A small network was shown many inputs. Here are its activations along a few directions, one row for each input.
Each table varies a few parts of the input and shows all the possible inputs, shuffled.
Descriptions start from the smaller parts, as in this example, which fits no table here: line(6) and (point or ring(9) or (values(2) and ring(8))).
Shared parts are said once, and a part with two or three values counts as separate values.
In the rows, zero is written as 128.

Other details of the inputs shift rows strongly along two fixed directions, in all tables alike. That doesn't count.

A family of inputs:
r1: [ 70 202  59 111 193 118 127 165 151 146 175 136 128 150 147 134]
r2: [116 173 153 147 164 167  79  96 152 109 123 164 163 118 129 210]
r3: [ 94  74 133  82 132  84 174 160 118 180 130 108  76 150 104  57]
r4: [ 67 195  43  99 170 126 139 143 128 134 204 129 146 136 135 128]
r5: [ 82 185  55 107 174 125 146 157 123 126 217 146 140 142 158 129]
r6: [131 151 161 155 136 172 107 102 111  93 179 168 163 121 129 215]
r7: [147  85 178 203  87 137 154 147 131 137  52 133 177  96  92  86]
r8: [113 164 139 136 142 173  92  70 131  95 157 153 181 104 115 204]
r9: [110  97  91  67  81  93 186 168 121 171 152 100  81 127 110  79]
r10: [179 107 116 132  57 139 123 102 113 103  76  77 127  88 115 131]
r11: [154  76 189 130  95 124 103  69 122 138  74 109 124 119  95 108]
r12: [135 164 164 138 137 159  87  77 128  95 180 169 179 114 135 196]
r13: [148  65 175 136 103 136 117  77 121 131  64 108 121 116  99 120]
r14: [ 85 176  75 128 212 114 122 164 117 113 196 131 141 178 156  91]
r15: [200 106 134 142  92 125 126 128 140  89  54 109 111 104 169 130]
r16: [185 105 136 134  50 146 135 125 101 101  84  83 118 100 118 136]
r17: [152 177 126 174 130 175  95 124  97  67 168 141 165 128 145 195]
r18: [158  71 146 137 103 137 117  75 128 107  57 108 132 124 128 106]
r19: [140 155 151 195 168 183  94 111  98  80 149 148 156 163 145 172]
r20: [142  87 158 200  92 129 143 126 144 141  44 125 189  86  90  85]
r21: [109 112 119  58 113  61 151 155 158 202 119 116  73 118 108  76]
r22: [175  64 202 141 100 120 122  93 112 118  89 136 115 130 131 111]
r23: [125 147 185 162 176 158  71  78 120  96 154 169 175 148 138 165]
r24: [136 110  58  75 107  74 179 167 125 130 140 100  97 113 160  59]
r25: [121 102  97  99 125  86 164 181 106 152 121  76  81 160 118  40]
r26: [183  77 144 153 110 141 133  96 116  92  64 112 124 126 158 102]
r27: [145 170 128 173 130 184 107 114 101  80 170 151 161 128 146 202]
r28: [122  89  72  64 102  77 186 152 136 149 148 121  93 116 152  70]
r29: [127 191 128 176 146 182  78 114 133 113 124 129 152 130 124 206]
r30: [118 175 162 138 123 168  76  68 125 118 175 144 174 111  88 198]
r31: [120 175 154 129 133 162  79  61 133 101 167 154 184 107 110 193]
r32: [ 53 164 142 108 189 112 117 153 113 171 213 144 127 182  98 106]
r33: [ 44 156 100 102 216 112 122 129 134 149 189 148 142 163 119 108]
r34: [ 63 145 122 122 210 112 137 161 115 146 211 164 122 178 133 116]
r35: [165  57 177 136 117 129 130  85 124 106  70 133 124 116 143 114]
r36: [129 125  89  89 107  80 168 205 133 163 113  84  65 137 130  76]
r37: [181 108 152 145  72 148 135 137 127 127  56 101  94 112 129 148]
r38: [171  91 187 107  49 133 135  93 118 134 108 113 119  96  94 141]
r39: [138 170 143 164 157 172  83 116 145  94 136 168 156 134 160 205]
r40: [163  81 172 114  58 145 147 102 115 127  98 112 115  92 100 153]
r41: [100  88 101 144 142  67 202 187 160 164 108 148 153 108 132  10]
r42: [130 174 125 178 174 173  69  91 113  72 125 119 184 151 132 158]
r43: [ 96  82  93  89 127  83 158 142 128 176 120  93  87 151 108  46]
r44: [127 174 133 185 163 177  64 100 104  89 132 109 173 155 111 165]
r45: [112 112  57  74  91  91 180 151 125 167 134  83  88 111 116  71]
r46: [118 110  77  77  84  98 191 174 112 165 143  89  79 123 119  76]
r47: [182 114 131 144  79 131 113 123 135 116  47  82 110 102 126 137]
r48: [126  90 119  59  95  60 185 152 128 169 171 131  84 119 129  75]
r49: [185  92 182 113  91 112 118 104 154 126  67 146 110  97 152 139]
r50: [158  82 152 111  64 138 134  79 128 129  88 107 123  80  96 147]
r51: [ 41 175  86 168 203 106 150 174 159 157 166 164 210 131 109  73]
r52: [161  76 173 211  99 127 162 144 137 118  62 156 172  95 120  82]
r53: [175  72 154 111  77 129 146  86 131 105  93 133 128  82 141 144]
r54: [118 167 136 186 162 187  75  89 107 102 133 120 167 154 112 171]
r55: [183  79 179 133  91 125 139 126 138 124  70 144  95 103 145 157]
r56: [149 163 148 195 168 174  82 121  95  66 149 137 160 164 143 164]
r57: [ 62 190  71 100 189 114 120 161 158 154 180 149 129 153 139 137]
r58: [142 172 189 158 150 156  79 119 134 114 154 182 146 135 139 210]
r59: [107  98  62  56  99  80 178 137 142 156 135 105  99 110 128  68]
r60: [ 54 184 100  98 189 113 120 163 152 178 187 148 118 145 110 150]
r61: [ 89 191  82 128 187 119 141 194 134 142 197 154 105 164 159 142]
r62: [156 187 141 185 152 169  85 144 122  77 141 146 145 141 156 201]
r63: [ 71 175 102  97 203 106 132 170 156 153 193 174 121 146 155 146]
r64: [109  96  72  89 142  83 170 140 129 153 107  92  97 144 137  37]
r65: [ 63 194 106  82 192  97 110 148 162 168 188 163 130 143 127 133]
r66: [173  63 157 145 107 136 126  90 122  99  70 123 125 129 151 107]
r67: [ 74 201  41 100 172 117 127 154 125 121 203 119 152 137 134 122]
r68: [177  60 169 156  97 138 131 106 109 103  80 125 111 139 141 114]
r69: [138 157 141 164 126 180 102 108 108  86 177 162 163 132 138 207]
r70: [185 115 124 135  89 125 118 114 145  98  40  93 120  98 147 130]
r71: [130  96  98  86 116  74 180 191 145 167 127 131  60 138 155  84]
r72: [ 61 189  80 109 178 119 116 169 149 171 187 138 119 157 118 143]
r73: [161  70 174 148  86 150 125 107 107 122  73 103 112 139 110 117]
r74: [168  89 185 126  80 138 133 127 136 142  63 123  96 104 114 159]
r75: [127 177 161 169 136 186  83 133 129 117 139 148 144 144 119 215]
r76: [116 110 138  62 106  67 164 179 146 201 127 121  64 130 111  81]
r77: [105  99  70  64  87  86 174 144 133 173 142  94  89 115 107  74]
r78: [192 100 136 141  92 135 136 119 143 104  54 121 107 102 170 137]
r79: [ 65 176  95 131 191 135 131 171 103 150 198 122 122 187 117 108]
r80: [156  76 181 122 106 120 107  61 132 120  67 120 134 114 117 102]
Description of these inputs: ring(5) and (point or (values(3) and line(5))).
- Changing only the ring(5) part turns r68 into r73. The same change can be made to r19. Which row results? => r79
- Changing only the ring(5) part turns r28 into r69. The same change can be made to r49. Which row results? => r58
- Change only the values(3) part in r5. List by row number the other rows that result. => r26, r78
- Change only the values(3) part in r40. List by row number the other rows that result. => r3, r74
- Change only the line(5) part in r43. List by row number the other rows that result. => r11, r13, r44, r54
- A walk changes only the ring(5) part. It starts at r39 and steps to r57. List the rest of the walk in order. => r72, r75, r71

A family of inputs:
r81: [136 126 123 117 118 124 130 132 134 130 123 129 117 121 138 135]
r82: [136 121 123 115 120 126 127 123 126 126 128 120 115 131 136 131]
r83: [132 127 119 124 120 128 130 128 119 124 124 113 122 125 126 123]
r84: [124 117 133 123 124 121 130 122 131 131 124 129 135 122 119 117]
r85: [129 113 140 123 130 122 128 124 126 129 126 128 127 133 127 117]
r86: [127 122 131 117 122 122 130 116 132 134 125 127 127 119 119 124]
r87: [128 117 133 134 132 124 135 133 133 133 115 135 128 126 132 119]
r88: [132 123 133 116 117 125 136 130 131 133 128 135 118 120 133 134]
r89: [128 119 140 125 127 121 131 132 134 133 120 136 128 124 129 122]
r90: [129 121 129 116 115 129 132 121 121 133 131 122 120 127 120 128]
r91: [129 125 120 130 122 131 132 129 123 124 118 115 127 131 127 115]
r92: [130 116 143 127 129 120 129 133 130 132 122 132 122 133 126 121]
r93: [132 127 115 122 119 124 134 127 126 122 124 118 127 118 127 126]
r94: [127 112 133 133 135 126 131 126 126 129 121 126 126 134 130 114]
r95: [137 120 129 138 129 122 131 136 127 126 120 129 123 133 133 115]
r96: [122 116 127 133 128 124 134 123 130 131 118 127 135 124 122 115]
r97: [137 124 124 132 127 127 133 138 128 122 117 124 119 134 135 121]
r98: [157 157 166 192 125 197  75  76 120  70 108 141 185 118 126 205]
r99: [132 125 116 115 114 125 129 121 131 128 126 122 123 119 126 131]
r100: [158 155 188 183 127 191  70  76 125  84 111 155 173 115 128 215]
r101: [136 127 121 129 126 126 136 137 132 125 116 129 126 126 138 123]
r102: [135 118 127 134 130 125 130 128 124 124 124 124 127 132 135 110]
r103: [131 122 141 122 126 120 128 127 130 134 123 130 114 131 127 128]
r104: [132 125 125 138 122 122 135 134 132 131 119 127 135 123 128 116]
r105: [ 75 215 137 170 198 175  75 127 128 113 205 171 191 153 117 199]
r106: [129 123 121 134 123 122 133 125 129 126 122 125 136 123 127 112]
r107: [135 130 119 126 118 125 135 136 130 128 122 119 126 117 129 129]
r108: [129 122 125 136 124 126 130 127 122 128 121 120 131 130 125 109]
r109: [127 122 134 118 123 125 127 118 124 137 125 122 123 128 117 122]
r110: [125 117 137 125 125 125 127 124 123 134 123 123 130 131 117 115]
r111: [128 126 135 121 121 123 131 126 136 140 123 128 125 118 121 126]
r112: [ 57 189  77 116 202 107 136 180 134 155 214 155 137 163 136 111]
r113: [132 125 119 117 115 128 126 123 124 131 126 116 119 128 125 129]
r114: [129 114 135 137 134 124 132 134 129 131 117 131 122 134 128 118]
r115: [130 125 130 119 113 127 135 130 133 136 130 128 122 117 123 133]
r116: [138 123 122 122 125 126 131 128 121 120 126 117 119 128 136 125]
r117: [132 129 120 132 120 127 137 136 133 128 116 122 131 124 129 122]
r118: [129 121 126 115 114 126 135 120 129 131 132 127 124 118 121 130]
r119: [138 128 121 123 123 123 134 137 129 125 121 126 121 120 138 130]
r120: [ 62 192  75 108 198 110 132 181 127 148 218 143 123 165 135 124]
r121: [123 115 130 135 129 128 131 125 123 133 117 122 130 131 120 112]
r122: [125 119 131 137 128 124 136 132 134 136 116 129 133 123 123 119]
r123: [133 118 132 115 120 126 133 121 123 129 134 126 117 130 130 130]
r124: [135 121 122 128 128 129 132 129 125 120 121 119 123 133 137 117]
r125: [133 128 120 119 113 126 130 131 135 134 124 123 121 119 128 134]
r126: [131 119 138 117 127 122 128 118 126 133 127 126 119 131 128 124]
r127: [136 125 125 120 119 123 128 132 129 128 125 124 111 131 135 134]
r128: [134 121 135 119 118 124 133 131 127 131 129 129 112 130 130 134]
- What do these inputs look like to the network? => ring(6) and ring(8)
- Changing only the ring(8) part turns r117 into r125. The same change can be made to r98. Which row results? => r99
- Changing only the ring(8) part turns r110 into r91. The same change can be made to r85. Which row results? => r124
- A walk changes only the ring(6) part. It starts at r83 and steps to r116. List the rest of the walk in order. => r120, r119, r107, r93
- A walk changes only the ring(6) part. It starts at r102 and steps to r108. List the rest of the walk in order. => r106, r104, r112, r95
